Each row below holds a small network's activations on one input, seen along a few directions.
Each table varies a few parts of the input and shows all the possible inputs, shuffled.
A made-up example of a description, with smaller parts first: line(4) and (point or line(9) or (values(3) and ring(8))).
Shared parts are said once, and a part with two or three values counts as separate values.
(in the rows, 128 means zero)

Other details of the inputs vary at random and push rows far along two fixed directions, the same in every table; ignore that.

Table:
r1: [143 128 133 131 127 135 122 121 128 129 119]
r2: [123 123 125 135 123 122 120 128 118 136 140]
r3: [124 137 122 134 130 131 128 131 117 128 138]
r4: [111 122 148 130 134 137 122 139 153 112 142]
r5: [134 124 129 119 128 128 134 136 140 136 126]
r6: [120 127 123 131 134 127 119 134 131 140 135]
r7: [135 132 134 135 132 129 119 118 124 132 124]
r8: [123 124 124 134 121 118 122 130 119 136 137]
r9: [146 130 130 128 124 131 125 123 133 129 122]
r10: [138 117 131 130 121 127 133 129 126 132 129]
r11: [ 41 153 175  52  67 159 134  99  79 132  51]
r12: [137 132 128 130 125 136 141 132 126 127 127]
r13: [120 128 122 136 134 132 130 118 130 131 129]
r14: [131 125 127 119 129 121 132 138 138 135 126]
r15: [120 128 123 130 133 123 121 137 133 140 131]
r16: [128 122 133 129 137 135 127 130 132 138 124]
r17: [136 136 128 125 123 131 143 134 127 126 128]
r18: [144 133 130 124 121 127 128 125 134 129 122]
r19: [135 124 121 128 129 134 139 122 137 127 124]
r20: [113 123 137 133 133 137 129 124 149  98 140]
r21: [132 128 119 130 125 123 141 127 142 127 126]
r22: [120 130 116 136 131 129 128 122 132 131 133]
r23: [126 137 119 134 123 126 133 140 125 126 129]
r24: [129 138 122 131 124 121 139 138 126 125 128]
r25: [123 132 150 141 124 133 114 126 146 103 133]
r26: [123 126 120 126 129 122 123 141 136 135 126]
r27: [129 120 134 138 130 125 125 123 117 136 134]
r28: [120 131 115 133 129 126 130 124 132 130 129]
r29: [130 136 124 135 125 122 116 126 129 133 127]
r30: [125 124 133 133 140 131 125 129 130 140 127]
r31: [137 121 131 126 118 122 135 131 127 132 129]
r32: [134 119 132 128 135 136 129 132 135 137 124]
r33: [126 122 122 134 117 118 125 136 125 132 131]
r34: [128 125 126 132 135 137 134 117 131 130 123]
r35: [140 130 133 135 131 133 121 119 127 131 122]
r36: [132 118 135 137 126 130 128 124 121 135 130]
r37: [125 130 116 127 126 120 137 128 137 125 124]
r38: [137 115 133 133 125 130 129 126 121 132 128]
r39: [139 134 124 130 124 117 123 130 133 127 124]
r40: [118 133 144 128 133 138 129 136 129  92 144]
r41: [131 133 130 137 130 128 115 120 125 133 127]
r42: [132 134 122 131 121 122 117 131 132 128 122]
r43: [161 127  97  27 208 112 107 106  54  67 154]
r44: [134 137 125 128 123 124 142 137 128 126 129]
r45: [125 127 125 123 128 119 129 140 138 135 124]
r46: [133 121 128 125 118 116 134 133 126 131 130]
r47: [118 114 147 138 125 127 121 133 134 105 146]
r48: [128 136 126 135 125 127 114 123 127 134 129]
r49: [124 127 126 137 136 132 133 117 130 132 125]
r50: [121 126 130 133 137 130 122 131 130 141 130]
r51: [136 129 130 131 130 138 137 129 120 125 125]
r52: [124 135 128 138 133 133 131 128 117 130 133]
r53: [123 138 121 137 127 127 132 135 121 131 134]
r54: [124 121 132 138 126 125 122 124 117 136 136]
r55: [122 130 112 128 126 125 131 128 135 124 124]
r56: [132 123 125 129 131 137 136 120 131 127 120]
r57: [140 134 129 127 119 121 126 128 135 129 122]
r58: [136 121 129 123 132 132 131 134 138 136 125]
r59: [130 122 125 130 119 112 130 135 125 130 131]
r60: [134 128 121 124 126 129 141 124 139 127 125]
Each input here is: values(5) and (point or ring(11)).
Q: The inputs of r60 and r18 match in every part but the values(5) part. If r49 is changed in the same way as r60 into r18, which row does it become?
A: r7
Q: The inputs of r56 and r1 match in every part but the values(5) part. If r55 is changed in the same way as r56 into r1, which row does it become?
A: r42
Q: Which other rows agree with r6 in the values(5) part? List them by row number.
A: r4, r5, r14, r15, r16, r26, r30, r32, r45, r50, r58
Q: Which other rows agree with r2 in the values(5) part? List them by row number.
A: r8, r10, r27, r31, r33, r36, r38, r46, r47, r54, r59

Table:
r61: [ 76 134 171 213  56 167 154 136 161 178 105]
r62: [149 121 113 195 163 126 134 134 145 134 172]
r63: [152 129 130 112 133 133 124 110 125 114 116]
r64: [132 128 135 123 106 119 127 133 149 123 119]
r65: [173 113 103 127 178  93  95 132 123 103 182]
r66: [113 130 133 119 130 120 120 134 104 111 140]
r67: [ 97 148 162 210  43 159 166 133 177 164  91]
r68: [171 105 122 186 163 133 118 132 144 141 165]
r69: [122 118 136 113 150 138 112 107 112 130 122]
r70: [ 90 138 166 201  44 151 167 155 179 161  94]
r71: [111 140 138 148 110 135 125 116 116 126 129]
r72: [170 114 102 182 151 120 149 159 167 120 171]
r73: [ 85 143 140  35 121 143 140  99  87  98  88]
r74: [ 77 135 143  49 119 125  96 115 100 116 103]
r75: [ 71 122 170 199  60 146 138 143 185 187 100]
r76: [ 76 145 160  61 107 143 120 103  67 106  99]
r77: [146 126 147 131 123 140 135 123 133 128 113]
r78: [ 94 126 140  29 124 124 121 113 111 105  94]
r79: [ 85 152 158 200  56 164 165 138 182 169  88]
r80: [ 83 136 131  33 120 131 135 113  97  93  93]
r81: [111 134 124 116 124 118 115 124 106 107 135]
r82: [ 88 137 162 188  53 148 146 151 202 176  88]
r83: [119 140 113 100 134 125 132 135 131 103 125]
r84: [ 92 145 132  39 103 127 127 110  90  87  91]
r85: [105 137 116 113 140 123 113 131 115 112 137]
r86: [199 112  78 191 156 105 141 152 141 175 164]
r87: [ 93 132 174 213  54 161 132 122 165 181  89]
r88: [150 132 110 196 159 127 125 138 147 132 172]
r89: [182 120  97 125 186 120 139 133 123  94 176]
r90: [170 102 104 126 188 102 103 142 127 111 187]
r91: [180 112 122 178 146 108 133 159 172 127 166]
r92: [ 95 127 130 143 122 129 130 133 132 132 130]
r93: [191 102  97 118 188 101 121 147 146 100 180]
r94: [192 122  96 129 195 119 117 126 138 106 160]
r95: [136 138 135 112 130 133 144 125 113 106 129]
r96: [148 117 132 103 143 142 130 117 126 119 120]
r97: [191 129  70 179 167  97 130 148 143 167 161]
r98: [ 98 138 114  36 116 120 128 102  71 151  76]
r99: [175 119 102 139 197 119  98 122 122 114 169]
r100: [196 109  96 127 205 116 124 122 137 105 165]
r101: [113 121 152 137 111 122 115 139 132 137 131]
r102: [104 143 126  20 103 117 124 107  46 137  74]
r103: [131 122 148 119 137 136 111 114 103 125 124]
r104: [160 136  90 102 134  99 122 120  90 144 122]
r105: [ 69 132 142  48 112 136 117 115  79 105 104]
Q: The inputs of r103 and r87 match in every part but one. If r101 is changed in the same way as r103 into r87, which row does it become?
A: r65
Q: The inputs of r90 and r75 match in every part but one. If r72 is changed in the same way as r90 into r75, which row does it become?
A: r80
Q: What is each input in this table made of?
A: ring(5) and (point or (values(2) and line(4)))
Q: A walk changes only the line(4) part. It starts at r99 and steps to r88. List the rest of the walk in order.
A: r85, r74

Table:
r106: [123 122 134 136 133 132 124 125 140 110 138]
r107: [134 123 126 127 132 124 118 130 128 135 132]
r108: [135 126 130 127 137 129 134 128 129 129 128]
r109: [138 127 133 129 133 129 125 124 125 131 129]
r110: [ 99 138 149 139  75 145 142 132 139 147  94]
r111: [133 126 127 127 129 127 139 130 127 127 131]
r112: [125 127 135 135 133 136 124 133 134 109 139]
r113: [120 120 137 132 132 128 121 135 138 116 143]
r114: [133 126 130 131 137 132 131 125 127 132 131]
r115: [134 134 121 129 125 119 130 132 132 126 130]
r116: [137 125 124 131 131 126 126 124 135 127 126]
r117: [130 132 121 130 137 125 131 131 135 129 130]
r118: [137 130 127 134 130 133 123 128 128 131 129]
r119: [133 133 124 132 132 125 122 126 130 131 130]
r120: [128 130 123 137 130 132 130 130 122 130 132]
r121: [ 86 135 144  45  98 129 120 113  89 118  86]
r122: [130 134 122 135 130 120 123 128 123 129 133]
r123: [125 125 144 132 133 133 128 128 133 111 139]
r124: [141 126 133 127 132 126 130 127 128 128 127]
r125: [130 122 122 126 129 122 132 136 131 132 133]
r126: [131 126 128 136 134 128 133 127 120 131 135]
r127: [127 123 123 132 133 123 126 132 122 134 136]
r128: [131 124 122 133 135 131 127 122 133 131 131]
r129: [131 124 122 130 134 129 132 125 136 128 126]
r130: [129 122 124 127 137 127 123 131 129 136 133]
r131: [137 126 122 129 124 123 131 127 133 125 128]
r132: [101 134 155 139  76 142 144 128 139 149  95]
r133: [127 125 121 137 132 128 130 124 125 130 132]
r134: [135 134 124 130 133 122 125 130 133 128 128]
r135: [132 125 119 127 130 126 135 127 132 125 131]
r136: [129 122 126 128 133 126 128 134 134 135 129]
r137: [134 129 120 128 130 130 136 134 129 125 132]
r138: [135 127 130 136 129 125 128 126 119 130 132]
r139: [120 132 135 131 135 127 123 131 136 109 140]
r140: [131 124 125 133 128 120 120 131 121 134 134]
r141: [131 132 118 129 131 122 135 133 133 127 133]
r142: [132 126 124 138 127 124 124 123 125 129 131]
r143: [135 125 125 134 130 128 123 121 133 131 128]
r144: [130 134 119  37 155 122 109 110  79  90 118]
r145: [129 132 121 132 138 127 126 128 131 131 133]
r146: [134 129 123 133 137 134 128 129 128 130 132]
r147: [133 129 124 128 135 133 131 132 130 127 127]
r148: [133 131 125 139 125 129 126 130 122 130 131]
r149: [135 123 128 129 129 123 123 134 133 134 128]
r150: [ 84 141 148 142  83 142 138 126 132 152  96]
Q: The inputs of r132 and r110 match in every part but one. If r124 is changed in the same way as r132 into r110, which row does it become?
A: r144
Q: The inputs of r146 and r145 match in every part but one. If r147 is changed in the same way as r146 into r145, which row does it become?
A: r117
Q: What is each input in this table made of?
A: values(5) and (point or (values(2) and line(4)))
Q: Which other rows agree with r130 in the values(5) part? List them by row number.
A: r107, r113, r121, r125, r127, r136, r140, r149
Q: Change only the values(2) part in r141. List by row number the other rows that result.
A: r115
Q: Which other rows agree with r129 in the values(5) part? List them by row number.
A: r106, r116, r128, r131, r133, r135, r142, r143
